These are the activations of a small neural network, seen along a few directions. Each row is one input.
In each table, some parts of the input vary, and every possible input appears once, in random order.
A made-up example of a description, with smaller parts first: one of 4 places along a line, together with either a single point or (one of 2 separate values, together with one of 5 places around a ring) or one of 11 places along a line.
Shared parts are said once, and a part with two or three values counts as separate values.

Other details of the inputs vary at random and push rows far along three fixed directions, the same in every table; ignore that.

A family of inputs:
R1: [ -9   7  10 -26  12 -19  34 -14  18  13  -2  13 -10]
R2: [  1  15 -18  -9   0  -7  28  -4  41  31 -10  29   5]
R3: [ -9  -7 -39  20 -34  44 -30  12  -1  -3  -1  -4 -11]
R4: [-13   3  30 -12  14  -2   4 -20 -10   0   9 -15  -7]
R5: [ 16  -8  28  21   0 -16   3   2 -22 -20   3 -15  -3]
R6: [-15  16 -16 -15   8  -2   9 -11  31  18   4  26   8]
R7: [ -2  -3  30  -7  15   5   4 -25  -6   8  13  -8  -9]
R8: [-14   5 -20 -15  -2  -7  38  -3  43  22   1  23  -1]
R9: [-21  13  12  16 -10  20  -4 -19   7  11  10   6  -5]
R10: [ 16 -14  27  10   8 -17  -9   8 -21 -12   2 -19  11]
R11: [  1   5  -9 -19   6 -10   3   1 -13   4   3   7  14]
R12: [-12  24  35   8   7   1 -19 -28 -19   1  14   4   8]
R13: [ 20 -19 -11 -20   2 -24  20  32 -17 -24 -21  -7 -10]
R14: [-10  11  -5   0 -17  17 -17 -21 -12  28   6   1   8]
R15: [-19   3  -3  -2   0  13   8 -10  19  13  13  -4   2]
R16: [  4  -8  15  -2  -3 -19  -8  12 -40  -9  -5 -18  15]
R17: [ 33 -13 -12 -17  -8 -25  18  26 -18 -23 -22  -5 -15]
R18: [ -5   9  36  18   5   2 -15 -30 -17  16  12  -8   8]
R19: [ -5 -15 -21  20  -8  19 -31  30   8 -18 -12 -16   3]
R20: [ -5  20  19  -6  -4   3 -21 -30 -37  11  17  -2  12]
R21: [  7  -3 -41  26  -3  33 -31  15  26  -9  -7  13  -6]
R22: [-17  -9 -37  20 -16  26 -27  25  27  -4 -15   5  -3]
R23: [ 17  -7   0  -3  12 -24  -5  28  -9 -33  -6 -11  10]
R24: [ 37 -15  -6  -4  16 -29   8  31   1 -28  -7   0   8]
R25: [  0   2   4   3   7  15   5 -20  12  11   1   6 -18]
R26: [ 19  -9 -12 -16  10 -19  46   5  33  14   4  12   2]
R27: [-12  -1   7  24 -10  31 -31   3  -8 -22  -9  -7 -24]
R28: [ -3  -5  -1 -11  -5 -10  18   4 -15   4   4  -4   6]
Description of these inputs: one of 4 places along a line, together with either one of 2 separate values or one of 5 places around a ring.
Changing only the place on the line of 4 turns R14 into R3. The same change can be made to R10. Which row results?
Answer: R26
List by row number the other rows that have the place on the line of 4 in common with R17.
Answer: R1, R4, R7, R13, R25, R27
Which other rows does R16 become when the choice among 2 separate values takes its other values? List them by row number.
Answer: R14
Which other rows does R12 become when the place on the ring of 5 takes its other values? List them by row number.
Answer: R6, R21, R23, R24

A family of inputs:
R29: [ 19  -2 -24 -21   4 -42  30  30  16   3 -13  22  23]
R30: [-20   5  26  20 -15  22 -42  -6 -58 -21  16 -21   3]
R31: [-15  17  31  -3  -9   6  -2 -51 -22  32  17   0  -6]
R32: [-32   7  39  -8   7   9   2 -46 -12  22  20  -2 -13]
R33: [  9   5 -37  11  -3  31 -20  -6  25  13   3  16  -5]
R34: [ 19 -14   2  34  -6  11 -31  34 -13 -42 -24 -15 -15]
R35: [ 17  13  22 -10   8 -54  30 -10  -3  13   2  10  26]
R36: [-17  27  28   4  -6   7   2 -49 -20  24  24   1   5]
R37: [ -1  11 -33  10  -7  29 -12  -7  22  20 -12  17  -7]
R38: [-21   4 -16 -12 -15  28  -8 -22   0  27   5  14  -6]
R39: [-23  22  45  11   4   0  -8 -39   2  26  23   3  17]
R40: [-14   7  44  35 -12  21 -33 -14 -37 -22  16 -23  -8]
R41: [  2 -28 -13  18 -15  10 -30  45 -20 -41 -13 -38  -2]
R42: [  0  11 -16 -32   5 -17  39   2  21   7   1   9   1]
R43: [ 14 -11  34   3  21 -31   4  15 -30 -36 -14 -16  -5]
R44: [  1  13  26 -32  18 -54  32  -6   3   9   6   1  26]
R45: [ 17 -20 -14  13   1  12 -45  36 -16 -53 -10 -24  -5]
R46: [  2   4 -26 -18   8   3   5  14  21   2 -16   6  -5]
R47: [ 24 -16 -29 -22  -3 -29  41  31   6   6 -14   7  13]
R48: [-16  -6 -34   9  -4  28   3  13  32  -8  -3  11 -15]
R49: [ 29 -13 -10  -8   0 -30  50  25  28   6 -13   4   1]
R50: [  9 -14 -29  10 -19  21   0  19  29  -7 -18   9 -25]
R51: [ 32 -11  18  -5  12 -29 -11  16 -45 -35  -1 -11  11]
R52: [ 22  -4  22  -6   8 -31  -2  16 -49 -27 -15 -10   9]
R53: [  6   3 -23  11   3  34 -13  -6  38  11   5  16 -10]
R54: [-23   8  -1   1  18  36 -15 -32  23  23  23  12  -7]
R55: [-22  -1  11  12   8  -1 -11  -1  11  -1   8   1   9]
R56: [  7   6  25 -45   9 -43  41 -15  -9  10   1  -2  -2]
R57: [ -7  -2 -35  14 -19  28  -2  -1  22  28   1   3   0]
R58: [-16 -18 -32   9  -3  26   6  13  34  10  -3   1  -7]
Describe the family of inputs behind these rows.
Answer: one of 5 places around a ring, together with either one of 2 separate values or one of 4 places along a line
Changing only the place on the ring of 5 turns R46 into R52. The same change can be made to R42. Which row results?
Answer: R30
Which other rows does R40 become when the place on the line of 4 takes its other values? List them by row number.
Answer: R34, R50, R53
Which other rows does R47 become when the choice among 2 separate values takes its other values? List them by row number.
Answer: R29
